These are the activations of a small network on made-up records, seen along a few directions, one row for each record.
Here are examples, each followed by its value of one field, Z.
The largest differences between rows may come from other fields.
Strong random noise was added to every row along 2 fixed directions; ignore it. To show where, here is one row again and again, with new noise each time:
[   4  288  261   -8  124  105 -221 -323 -228 -157  258  464  -49 -154
   31]
[ -38   75 -106 -136  101 -217   46  129   11  147 -153  -43   -3  122
  -12]
[ -56   26 -253 -141   48 -359  -11  338  113  125 -127 -151  -17  129
 -102]
[  -4  181  169 -109  186   47   92 -252 -177  135 -132  195   12   71
  131]

[ -42  192  191 -193  233   41  175 -243 -217   79   -6  234  -69   78
  111] -> z9
[  91 -227  -57  161  -48   19   16  101   76 -184  305 -235   13  -31
  175] -> z3
[  58   24 -249   20  -25 -302 -469  454  143 -471  673   40 -139 -265
 -185] -> z8
[-108   41 -236 -193   -9 -322   39  368  135   57  -13  -84  -70  145
 -246] -> z5
[ -80   90 -267 -174   98 -436 -208  446  130 -211  367   95 -181  -89
 -217] -> z15
[   5  -56   28  126 -283  157  -62  -21   69  -98   -6   -6   49  -72
 -261] -> z6
[ -44  109  218 -315  384  120  664 -334 -216  574 -664  -52   93  441
  316] -> z4
[   0   78  -35  159  -68 -127 -461  153   66 -381  529  171  -72 -148
 -163] -> z12
[  85  147  223  -52  306  148  -29 -251 -168 -162  280  263  -72 -120
  234] -> z8
[ -70   59 -258 -229  193 -311  168  258   53  245 -233 -158  -19  140
   52] -> z11
[ -47  195   50 -102  132 -134 -283   49  -24 -188  306  341 -121  -66
 -129] -> z14
[   3   81  144  -12  124   50   39 -178 -131  -46  142   85  -49   48
   93] -> z5
[  23  130 -187 -242  116 -201  -92  287   65  -16  106  109  -59  -50
 -196] -> z13
[ -38  105  167 -242  200   77  367 -199 -190  254 -254  126  -17  188
  107] -> z9
[ -88  329  147 -429  -86  166  159 -232  -30  172 -331  505   93  -53
 -660] -> z13
[ -82 -220  -91  -73 -233  -28  426  212  177  277 -443 -432  109  270
 -299] -> z9
[ 101  -39  275  -71  -23  384  421 -385  -60  207 -365  -42  161  103
  -20] -> z2
[-188  240    5 -384 -187    3  221  -75   40  269 -476  346   67   27
 -627] -> z11
[-144  249  219 -507   -6  214  509 -360  -96  366 -567  409  115  121
 -509] -> z7
[-117  -15 -539 -113  -34 -673 -348  800  376 -105  176 -235 -107   53
 -366] -> z10
[  20  147  335 -223   30  374  345 -416 -150  171 -271  268   65   36
 -144] -> z8
[  26   87  429  200 -228  480  -49 -480 -100 -154   63  283  112  -68
 -214] -> z12
[  76 -169  393  281 -320  453   56 -393  -80 -239  215    1  101 -130
  -48] -> z15
[ -44  277  231 -127  246   13 -148 -227 -206 -241  413  506 -154 -180
    7] -> z15
[  30  192  480   64  256  324   29 -579 -317 -139  228  361  -44  -53
  288] -> z5
[  20   73  387  175 -282  399 -143 -345  -87 -284  262  328   32 -143
 -293] -> z4
[ 117 -300   -8  102 -235  189  199   14  169   25 -130 -414  165   60
  -47] -> z2
[ -15  -81 -382   95 -210 -395 -407  619  248 -299  407 -143 -102 -185
 -237] -> z11
[ 100 -151  214  184  142  225  178 -327  -90  117 -110 -162   72  116
  492] -> z1
[  39 -349  -25  250 -428  139   90  128  259  -25 -111 -432  167  150
 -208] -> z14
[  22  210  228 -226  348  128  195 -338 -250   36   58  308  -40    1
  215] -> z7
[  72    9 -235  -84  112 -266 -144  327  121 -134  263 -113  -52  -67
  -67] -> z2
[ 111 -178  307  111  168  345  465 -479 -190  364 -434 -278  159  280
  609] -> z1
[ -23 -296 -247   21 -378 -121  218  377  311  226 -458 -500  128  247
 -340] -> z1
[ -30  169  -76 -142   89 -192 -226  179  -12 -271  438  239 -143 -152
 -137] -> z3
[  46 -130 -234  -39 -230 -102   13  338  274    2  -70 -287   75   -2
 -425] -> z13
[-184  307  167 -259 -306  107  -35 -187   37   67 -231  557   78  -41
 -835] -> z10
[ -45  -36   67 -307   62  138  633 -133    4  435 -595 -151  118  273
  -99] -> z7
[ -36   56 -137 -242  246 -179  294   62  -42  346 -407 -133   -2  237
  162] -> z6
[ -16 -197  -78   23 -300   17  212  182  227  145 -333 -330  117  247
 -327] -> z14
[ -35  170  -10 -124  142 -104  -65    4  -31    9   41  157  -39   95
  -14] -> z12
[  88 -120  100  240   33  141 -110 -172  -91 -142  226 -103   19  -72
  345] -> z6
[  71 -312  285  241 -304  454  370 -335   53  227 -444 -358  262  234
   69] -> z10
[ -20 -145  -80  -46 -199   25  282  107  186   85 -170 -231   67  111
 -319] -> z3

Here are new rows. What is Z for each?
[ -73   53 -324 -155  108 -390 -160  446  135  -13   35  -63 -114   25
  -83] -> z6
[  33  107  126   -8  140   68  -56 -123 -118 -209  356  179  -78  -99
  102] -> z3
[ 142  213  249  -37  236  237 -124 -331 -220 -181  324  363  -42 -178
  174] -> z13
[ 102   48  208   -1 -122  301   34 -247  -28 -113   84  168   55 -130
 -205] -> z2
[ -60   -2 -270 -251  204 -349  179  336  108  258 -296 -203  -58  168
  120] -> z11
[ -10  159   56  148   -9 -113 -587  112   31 -507  714  350 -159 -261
 -199] -> z14
[  69  178   31 -318  370   16  269 -148 -126  251 -239   60   16  139
  213] -> z13
[ -41 -148 -481   -6  -86 -463  -82  648  281   10   35 -393  -27   33
 -163] -> z11
[ 110 -251   65  143 -239  230  145  -31  134  -27  -48 -320  158  -12
  -75] -> z2
[  89 -138  155  157  155   95   55 -181  -93 -167  287 -115  -37  -24
  397] -> z15
[  17  -42  135  122 -332  192  -45 -121   56  -49  -42   62   60  -47
 -320] -> z1
[ -63  233 -147  -73   91 -290 -494  254   28 -354  552  379 -219 -302
 -151] -> z11
[ 182 -202  343  158 -150  524  252 -440  -74  -10  -93 -125  189  -21
  149] -> z2
[ 131 -120  -38  175   17  -25 -298  127   38 -401  599  -87  -46 -220
  167] -> z8
[ -78   89 -219  -84  -33 -288 -175  346  161  -43  118   73  -38   48
 -323] -> z12
